Here are a small network's activations along a few directions, averaged over the inputs that share one value of a field.
Related values have similar rows: they may be neighbours, one step apart, or belong to one group.
(in the rows, 500 means zero)
Strong random noise was added to every row along 7 fixed directions; ignore it. To show where, here is one row again and again, with new noise each time:
[537 564 422 521 556 741 637 395 602 483 566 459 372 522 513 214 457 533
 560]
[487 469 488 353 468 384 440 430 349 435 498 602 499 524 454 675 354 471
 246]
[514 527 423 423 422 486 534 275 369 441 499 488 398 447 471 506 238 502
 354]
[614 302 423 619 352 605 759 354 369 450 577 565 515 567 557 441 263 476
 598]
[876 339 700 319 498 350 368 308 718 267 527 506 670 727 702 799 334 523
 436]
[531 572 497 394 563 371 380 439 625 390 488 496 618 416 570 694 538 535
 427]
[412 708 342 467 702 671 568 398 721 538 453 464 382 436 513 195 569 601
 440]
[460 472 523 505 490 535 379 678 631 326 536 412 507 377 568 443 546 359
 672]
[545 326 545 457 388 518 508 558 347 385 584 580 484 587 484 556 350 373
 459]


Field LUV:
keni: [409 479 284 529 476 421 547 368 575 524 310 485 478 416 580 305 299 506
 463]
dov: [416 524 463 485 442 449 463 611 432 497 561 621 532 424 440 639 575 478
 437]
rur: [483 270 403 589 541 409 549 504 743 499 114 503 498 639 658 106 264 441
 548]
kofaz: [423 494 498 523 563 338 389 530 584 464 359 411 591 359 528 519 497 446
 580]
lado: [518 407 652 557 466 485 520 644 254 626 651 555 616 635 361 722 620 466
 522]
pepa: [652 608 637 496 593 505 470 448 670 609 550 610 652 688 426 569 680 650
 436]
nus: [558 462 629 528 446 682 478 603 655 556 528 404 321 631 593 291 543 448
 623]
ranut: [270 302 314 647 364 300 577 681 493 541 285 568 570 293 620 554 469 431
 620]
gadov: [432 373 540 421 579 406 428 632 625 528 382 619 433 705 562 468 488 508
 334]
reze: [604 512 524 355 428 462 458 394 278 444 614 565 425 598 350 626 406 456
 275]
gemes: [539 490 606 437 507 387 357 435 578 504 509 373 452 552 572 598 496 543
 481]
somi: [649 407 719 489 451 476 460 500 403 451 557 400 525 606 527 790 466 513
 567]
rivib: [660 457 596 553 214 634 572 442 304 430 793 493 408 527 412 626 400 462
 688]
tiz: [496 571 590 521 338 456 379 479 273 507 545 222 412 253 466 558 383 469
 665]
kipif: [347 670 414 546 691 474 573 483 496 655 339 479 517 423 461 400 655 558
 428]
dezu: [527 612 549 365 734 623 478 518 561 585 480 648 401 700 381 311 705 554
 217]
lif: [481 738 543 327 536 488 372 296 363 542 499 374 451 396 384 570 423 572
 394]
sute: [496 732 456 350 675 521 419 393 550 537 422 541 438 591 432 430 583 581
 203]
lokof: [607 580 607 454 623 513 447 503 640 574 480 466 439 601 492 522 568 626
 413]
LUV is arranged as a ring.
Which values are neighbours of sute? Give them in the order they are listed. -> reze, dezu
Which values are neighbours of lokof? Give them in the order they are listed. -> gemes, somi
Which values are neighbours of lado? Give them in the order they are listed. -> tiz, kipif
Which values are neighbours of kofaz? Give them in the order they are listed. -> pepa, lif
